Input:
18,10,72,-79,-21,-47
-35,47,62,76,-33,21
Output: 76

Input:
-5,-73,-68,-16,-69,11,8
-13,-65,38,-13,20,-35,24
2,44,-50,10,-42,-8,3
Output: -42

Input: 29,-8,-78,53,-35
Output: -78

Input:
18,-38,-34,6,-21,-11
-22,61,-52,19,73,-37
-9,17,47,-13,-7,23
Output: -13

Input: -6,-22,35,3,-75,15,19
Output: -75

Input: -4,-20,24,-1,64,9
Output: -1

Input: -24,-20,49,27,-61,-68
Output: 27

Input:
-9,-9,75,14
-33,-33,8,-64
Output: -33

Input: -6,71,11,69
Output: 71
---
array([[6368, 2584, 6788, 6537, 6349, 6798],
       [7003, 8884, 6562, 6675, 6924, 6255]]) ans = 2584

array([[7, 4, 6, 6, 4, 5],
       [5, 2, 3, 2, 2, 7]]) ans = 4

array([[9342, 9325, 2800, 8788],
       [7173, 7654, 6986, 8313]]) ans = 9325

array([[5, 2, 4, 9, 4],
       [4, 2, 4, 8, 4]]) ans = 2

array([[5, 1, 4, 5],
       [7, 6, 2, 6]]) ans = 1

array([[208, 161,  60,  95, 161,  96, 115],
       [ 88,  64, 208, 162,  17,  21, 103]]) ans = 161

array([[150, 125, 143, 233, 222, 142],
       [246, 101, 131, 197,  53, 166]]) ans = 125
---
[[3396, 2355, 2560, 2197], [7389, 8525, 9340, 2505]] ⇒ 7389
[-827, 596, 941, 570, 302, 215] ⇒ 941
[5, 1, 3, 7] ⇒ 5
[3892, 2887, 8585, 5899, 5600] ⇒ 2887
[21, 26, 14, 25, 88] ⇒ 26
[112, 853, 689, 758, 371, 144] ⇒ 689
---
array([-59, -32, -54, -86, -46,  -6, -35]) ⇒ -86, -6

array([ 22,  -5, -25,  10, -63]) ⇒ -25, 22

array([  0,  38, -46,  45,  36, -69,  -5]) ⇒ 45, 45

array([[ -6,  -4,  17,  21,  -1,  18, -24],
       [ 19,   6,  -5,  34, -38, -27,  10],
       [  3, -59,  79, -12,  19,  10,  17]]) ⇒ 34, 79

array([ 23,  30, -85, -42,  68,  62, -26]) ⇒ -42, 68

array([[ 16, -82,  44,  -5, -29],
       [-28,  25, -35, -74,  82],
       [ 60,  76, -46,  44, -69]]) ⇒ -35, 82

array([[ 35, -10, -49,   7, -34,  64, -17],
       [-17,  87,  43,  20,  -6,  22, -50],
       [ -4, -27, -46,  19, -22, -58,  82]]) ⇒ 20, 87

array([[-51,  57,  51,  24,  67],
       [-83,  53, -44, -43, -62],
       [ 58, -59, -37,  19,  87]]) ⇒ -44, 87
---
17	-27	-23	-85	-24	-56 --> -23

27	20	-3	-2	-11
-2	42	-70	14	-81
--> -70

5	39	-28	22
65	7	7	59
--> 7

19	-46	43	-84
72	-59	-38	-81
--> -38

52	74	-58	65 --> -58

18	57	75	16	21	8	-67 --> 75

-68	54	-6	-50	45
-14	47	85	24	24
-69	22	-49	-56	27
--> -49

-37	-10	-40	-30	-5	-81 --> -40
---
[-17.6, 14.1, 6.4, 2.9, 3.5, 18.9] --> 14.1
[140.677, 110.931, 143.788, -114.167] --> 110.931
[-0.61, -0.97, 0.60, -1.11, 1.06] --> -0.97
[13.997, -0.870, -13.350, -1.504] --> -0.870
[1.0, 0.2, -0.9, 0.2] --> 0.2
[0.041, -0.147, -0.114, 0.121] --> -0.147
[0.120, -0.019, -0.133, -0.004, -0.184] --> -0.019
[-11.4, -1.3, 0.8, 18.9, -4.2, -4.6] --> -1.3
[1.2, 1.7, -0.9, 0.1, 0.3, -1.1] --> 1.7
[-37.3, 137.2, 80.4, -180.8, -40.7] --> 137.2
---
[[  9  13  17  15  -2  45  40]
 [-24 -65  49 -37 -17  -3  13]] result: -24

[[-11   8 -65   2]
 [  3  78  23  33]] result: 2

[ -3  72 -67   5] result: 5

[[ 19  21  24  -9 -18]
 [-72 -71 -68 -80  61]] result: -71

[-31  -1  19 -22  28  67  25] result: -1

[ 22 -26 -25  75  16] result: 16
---
[[ 1.17  1.96 -1.35  0.34]
 [ 1.21  0.46  0.52  0.76]] | 1.96

[[-10.10   2.26   6.26 -12.32   4.54]
 [ 13.87  -1.30  -3.31  17.38  -5.73]
 [  9.13  10.78  -6.02  15.32  -8.64]] | -3.31

[[-1.0  1.4  0.1  0.4  0.5  1.3]
 [-1.1  0.1  2.2  0.9  0.4  2.2]
 [ 0.7  0.3 -1.7 -0.7  0.1 -1.7]] | 0.9

[[-0.8 -0.5 -0.7 -1.7 -0.4]
 [-0.2 -0.7 -0.8 -0.1 -1.1]
 [ 1.0  0.0 -1.7  1.4 -2.1]] | -0.8

[[-0.058 -0.084  0.114 -0.201]
 [ 0.092 -0.025 -0.054  0.157]] | -0.084

[[  0.8  -2.0  15.8 -12.7   6.1]
 [  5.8  17.1   1.8  -8.6   3.5]
 [  2.2  -6.0   0.2  17.7   2.6]] | 1.8
---
array([[-67,  18, -49,  79,  52],
       [ 28, -32, -33, -58,  18],
       [-20,  77,  59, -12, -15]]) -> 59

array([[-26,  38, -44,  39,  16,   6],
       [ 32,  16, -25,  -7, -17,  61],
       [  0,  22, -50,   8, -16,  78]]) -> -50

array([[ 53,  -4,  32,  41,  70],
       [ 22,  27,   1,  22,  33],
       [-36,  -6, -36,  14,  -7]]) -> -36

array([[-24,  26, -31, -35],
       [-43,   0,  -6,  13],
       [-53,   1, -67,   0]]) -> -67

array([[-74,  73, -74,  72,  33],
       [-48,  54, -52,  55,  47],
       [-46,  35, -45,  37,  27]]) -> -45

array([[-45,  13,  37, -63,  -7,   1],
       [-29,  13,  10, -43,  58,  -4],
       [ -6,  -7,   8,  -6,  64,  -5]]) -> 8
---
[[-37   8   5 -75]
 [ 71 -42  17  28]] --> -42

[[-66  69  60  71 -18 -42  63]
 [-50   0  42  20 -10 -52  36]] --> 0

[[ 68 -86 -82  84]
 [ 82 -79 -43  67]] --> -79

[[-82 -45   8 -42]
 [  0  -1  31  69]] --> -1

[[  5  59  48  17  13  21]
 [-69  24  25   7 -39 -51]] --> 24

[[43 41 63 61 39 52]
 [54 41 50 63 46 41]] --> 41
---
{"in": [[1, 6, 3, 5, 3], [9, 7, 8, 6, 7]], "out": 3}
{"in": [[260, 325, 242, 746], [219, 325, 44, 199], [460, 343, 759, 513]], "out": 219}
{"in": [11, -63, -716, -786, 624, 528, 228], "out": 624}
{"in": [[172, 74, 75, 135], [112, 134, 33, 218], [164, 69, 56, 219]], "out": 112}
{"in": [772, 645, 65, 322, 283, 411, 657], "out": 283}
{"in": [[6, 6, 2, 5, 9, 3, 7], [7, 5, 4, 5, 6, 2, 5]], "out": 9}
---
[[-78 -28  22 -12  19  30 -19]
 [-69  15 -38  58 -68 -60  66]] value 66

[[-36 -85  19  27]
 [-70 -47  32 -84]
 [-32  31  44  42]] value -84

[[ 14 -11 -11 -72  23 -26]
 [  2  64  -2  17 -21  41]
 [  3  -8 -25 -82  30  -3]] value 41

[[-50 -43 -68 -47 -59 -68]
 [-52 -60  14 -56 -52  11]] value 11

[[ 14 -86 -29 -20  63  49]
 [ 26  74 -11  47  58 -45]
 [-16   3 -38  -6 -56 -46]] value -45

[[ 44  -2  -9  11 -29   5  10]
 [-72 -55 -72 -70  70 -69  66]
 [ 43  -6 -11 -30  35  21  27]] value 66

[[-10 -11  25  51]
 [-65 -55  62 -62]
 [-63  63  63 -63]] value -62

[[-11 -21 -13 -27]
 [ 22  68  20  20]
 [-17  48  -9 -14]] value 20

[[ -6  -4  -2 -10]
 [ 64 -13  -5 -15]
 [ -6   4 -11 -14]] value -15

[[ 29 -26   5  19  27 -34]
 [ 39  -9  37  -7   6  82]] value 82
---
[[752, 420, 803, 500, 833, 692], [385, 579, 327, 70, 224, 422]] result: 385
[[4670, 4219, 3946, 8831], [8105, 5808, 8433, 5259], [5655, 3169, 3760, 9528]] result: 8105
[[7093, 8491, 8008, 3147, 6877], [9191, 8588, 6052, 2904, 5672], [7364, 7724, 7207, 2563, 6298]] result: 9191
[[234, -73, 418, 579, 698, -583, 384], [-121, -50, 50, 429, -359, -599, -423], [-149, -304, 156, -81, -224, -582, -161]] result: -121
[[4908, 6208, 6182, 9470, 9441], [5456, 5571, 7239, 3496, 2762], [7359, 7321, 6745, 3463, 4874]] result: 5456
[[-21, -26, -45, 28], [-34, -28, -49, 25], [11, -29, 7, -11]] result: -34
[[4, 13, 70, 75], [94, 47, 42, 60]] result: 94
[[750, 861, 242, 420, 579, 441, 813], [926, 737, 379, 353, 652, 457, 810], [321, 677, 481, 681, 517, 811, 858]] result: 926
